Each row below holds a small network's activations on one input, seen along a few directions.
Each table varies a few parts of the input and shows all the possible inputs, shuffled.
A made-up example of a description, with smaller parts first: one of 3 separate values, together with either a single point or one of 11 places around a ring or (one of 5 places around a ring, together with one of 6 places along a line).
Shared parts are said once, and a part with two or three values counts as separate values.
(in the rows, 128 means zero)

Other details of the inputs shift rows strongly along two fixed directions, in all tables alike. That doesn't count.

Table:
R1: [135 152 151 141 113 124  98 131 106 114 172]
R2: [118 128 123 115 144 124 136 144 129 132 118]
R3: [134 117 102 108 120 150 134 115 137 138 114]
R4: [125 135 116 120 141 135 146 128 130 130 133]
R5: [121 135 129 115 144 125 134 139 133 141 118]
R6: [133 124 117 118 142 120 144 130 133 132 125]
R7: [137 130 120 121 145 130 141 131 126 133 125]
R8: [135 125 117 117 144 123 144 131 133 132 129]
R9: [130 145 144 131 112 114 101 139 116 107 176]
R10: [134 150 148 134 111 114  85 137 108  99 173]
R11: [122 132 118 126 139 131 146 133 128 131 123]
R12: [135 122 123 131 143 133 145 127 125 141 119]
R13: [136 123 102 108 117 148 139 124 126 136 123]
R14: [133 156 147 134 110 113  85 142  99  99 180]
R15: [122 113 121 107 106 157 143 137 139 137 106]
R16: [146 144 142 148 115 117 103 134 104 106 155]
R17: [118 126 118 134 135 123 149 138 133 138 123]
R18: [119 112 149 151 108 109 101  99 142 108  98]
R19: [121  99 143 127  83 143 105 111 147 117  96]
R20: [119 112 146 155 116 125 109  95 137 125 114]
R21: [135 118 102 106 118 151 133 113 138 136 115]
R22: [119 131 122 115 141 121 138 148 131 138 138]
R23: [132 143 154 146 110 118 101 127 111 117 153]
R24: [118 126 124 120 139 120 140 148 134 138 124]
R25: [148 146 138 146 113 115 104 139  99  99 166]
R26: [144 136 139 151 119 123 112 127 106 118 149]
R27: [154 207 114 118 141 148 150 201  54 139 248]
R28: [113 103 147 153 106 106 106  99 153 114  93]
R29: [125  96 131 135  89 126  99  88 148 114  80]
R30: [118 108 149 159 110 109 100  97 145 119  89]
R31: [120 127 118 127 136 127 147 131 137 136 128]
R32: [116 105 145 148 109 111 105  94 158 111 103]
R33: [127 119 118 105 108 164 139 141 134 134 125]
R34: [135 158 153 146 109 112  88 145 104 107 164]
R35: [121 130 131 119 141 123 136 139 135 142 107]
R36: [117 111 147 156 114 122 109  94 136 125 112]
R37: [140 129 141 141 121 127 110 109 119 114 142]
R38: [134 126 116 115 143 124 144 128 134 130 130]
R39: [122 135 129 118 143 126 136 142 131 140 116]
R40: [118 123 119 129 135 126 147 130 140 135 118]
R41: [124 135 118 123 140 132 146 132 126 132 131]
R42: [125 136 128 118 142 134 141 130 127 144 135]
R43: [136 124 121 127 148 137 143 123 126 140 125]
R44: [118 125 124 116 143 121 137 143 131 135 113]
R45: [117 127 123 120 144 120 138 147 129 135 115]
R46: [119 126 123 109 145 126 135 135 136 132 121]
R47: [141 132 142 141 114 115  97 119 116  97 148]
R48: [138 126 142 137 116 117  97 111 124  96 142]
R49: [120 127 124 138 138 136 149 126 122 147 127]
R50: [134 126 118 122 140 120 146 139 128 133 126]
R51: [135 155 155 135 108 117  85 132 113 105 165]
R52: [116 128 122 123 139 118 140 151 131 138 126]
R53: [135 123 121 130 145 136 145 127 123 139 121]
R54: [133 122 118 121 144 127 143 132 128 127 117]
R55: [125 134 121 123 140 135 144 123 133 140 124]
R56: [119 114 146 151 115 125 111  91 138 124 114]
R57: [133 125 117 126 140 118 146 141 127 133 125]
R58: [120 126 123 137 139 138 148 124 123 145 127]
R59: [125 137 122 129 138 131 146 134 124 141 126]
R60: [123 134 121 126 140 132 143 127 129 140 123]
R61: [138 130 120 118 146 133 141 127 128 132 127]
R62: [139 162 153 137 110 119  86 142 105 105 178]
R63: [132 122 117 121 141 121 145 134 133 131 120]
R64: [116 124 124 120 139 121 137 144 138 136 122]
R65: [127 105 141 123  87 149 101 113 146 116 116]
R66: [117 107 144 150 110 111 104  99 154 112 106]
R67: [134 122 122 128 146 134 143 121 127 140 121]
R68: [120 128 122 114 142 123 138 144 138 139 133]
R69: [134 121 101 107 118 148 137 119 131 137 118]
R70: [124 135 121 128 140 133 145 133 126 139 126]
R71: [127  98 128 134  89 126 102  92 144 118  83]
R72: [133 121 119 122 143 125 144 133 128 129 116]
R73: [120 113 146 147 112 114  99  97 144 107 106]
R74: [135 124 117 117 147 129 142 130 129 128 126]
R75: [122 133 129 122 141 129 141 130 127 145 126]
R76: [123 132 129 125 141 131 142 134 126 144 124]
R77: [122 130 119 133 139 128 146 136 128 133 119]
R78: [132 122 115 101 111 167 137 139 135 137 135]
R79: [143 138 143 144 116 120 100 125 112 102 148]
R80: [139 131 119 120 148 133 141 132 126 134 129]
R81: [128 119 117 103 109 163 138 138 136 136 125]
R82: [121 127 122 142 138 135 147 130 121 148 128]
R83: [136 127 121 125 144 128 143 133 126 135 117]
R84: [126 138 120 124 142 136 144 131 127 141 133]
Description of these inputs: one of 6 places along a line, together with either one of 2 separate values or (one of 3 separate values, together with one of 4 places along a line).
Question: Changing only the place on the line of 6 turns R76 into R23. The same change can be made to R70. Which row results?
Answer: R59
Question: Changing only the place on the line of 6 turns R66 into R28. The same change can be made to R68. Which row results?
Answer: R24
Question: Which other rows does R21 become when the choice among 2 separate values takes its other values? List them by row number.
Answer: R78
Question: Which other rows does R11 become when the choice among 3 separate values takes its other values? List them by row number.
Answer: R2, R54
Question: Which other rows does R20 become when the choice among 3 separate values takes its other values? List them by row number.
Answer: R1, R43
Question: Start at R25 and move only the place on the line of 6, one step at a time. The first step leads to R72. Which rows follow, in order?
Answer: R54, R47, R74, R48
Question: Which other rows does R65 become when the choice among 2 separate values takes its other values? List them by row number.
Answer: R3

Table:
R85: [120 120 119 114 161 128 156 132 143 152  98]
R86: [133 113 101 116 149 141 160 120 138 144 105]
R87: [134 115 103 113 151 139 159 114 139 145 102]
R88: [105 120 120 119 150 125 157 142 145 153 100]
R89: [124 106 104  87 113 164 150 138 149 149  98]
R90: [113 114 111  84 125 148 145 153 151 143  94]
R91: [124 119 158 150 113 106  90 110 134 107 119]
R92: [120 114 112 103 154 123 154 139 149 140  99]
R93: [136 124 147 158 106 118  98 100 119 109 127]
R94: [136 129 148 140 116 102  89 115 127 100 134]
R95: [116 135 158 144 107 114  89 123 129 114 140]
R96: [126 126 156 155 113 101  93 119 127 105 126]
R97: [133 113 152 160 100 121  90  90 128 106 119]
R98: [113 119 118 117 154 123 160 142 144 148  99]
R99: [136 120 147 152 108 125  97  94 126 112 123]
R100: [134 126 152 145 109  99  82 116 127  92 135]
R101: [151 198 119 126 122 161 136 174  64 129 247]
R102: [155 189 116 122 115 148 125 168  70 113 242]
R103: [134 121 150 165  99 115  92 101 120 104 130]
R104: [124 133 150 137 107 107  89 127 128 101 145]
R105: [122 116 110 124 144 138 163 127 138 150 103]
R106: [120 122 118 119 160 121 157 136 138 149 100]
R107: [114 118 113 125 142 140 162 127 141 157 102]
R108: [114 119 121 111 154 129 156 137 146 150 101]
R109: [130 117 149 153 100 125  96  98 131 109 124]
R110: [157 182  78  90 157 167 184 187  79 146 218]
Question: What is each input in this table made of?
Answer: one of 2 separate values, together with either a single point or (one of 3 separate values, together with one of 4 places along a line)
Question: Which other rows does R110 become when the choice among 3 separate values takes its other values? List them by row number.
Answer: R105, R109
Question: Which other rows does R110 become when the choice among 2 separate values takes its other values? List them by row number.
Answer: R92
Question: Which other rows agree with R88 in the choice among 2 separate values? List them by row number.
Answer: R85, R90, R91, R92, R94, R95, R96, R98, R100, R104, R106, R108

Table:
R111: [125 123 170 156 104 109  81 104 132 101 139]
R112: [114 132 172 152 103 107  74 106 130 108 136]
R113: [146  94 108  90  90 181 122 103 145 133  89]
R114: [117 131 164 143 103  94  68 122 132  96 128]
R115: [113 102 122 114 153 114 150 136 154 140  74]
R116: [148 183 134 136 128 139 122 175  73 116 232]
R117: [124 132 165 177 100 117  84  98 119 109 129]
R118: [114 105 110 118 157 118 166 137 148 154  76]
R119: [116 108 112 110 156 120 150 113 161 149  81]
R120: [130 147  68  67 105 208 188 180 115 161 175]
R121: [124 100 111 117 157 124 155 113 153 139  83]
R122: [154 191 133 137 121 130 128 180  63 117 225]
R123: [138 173  88  83 181 144 192 204 101 155 179]
R124: [139 119 146 164 101 104  85  91 121  95 136]
R125: [120 100 102 124 163 136 178 100 149 157  69]
R126: [126 109 113 114 155 123 151 112 154 136  94]
R127: [128 126 160 172  99 108  82 102 125 109 134]
Question: What is each input in this table made of?
Answer: either one of 2 separate values or (one of 3 separate values, together with one of 5 places along a line)
Question: Which other rows does R126 become when the choice among 3 separate values takes its other values? List them by row number.
Answer: R111, R123
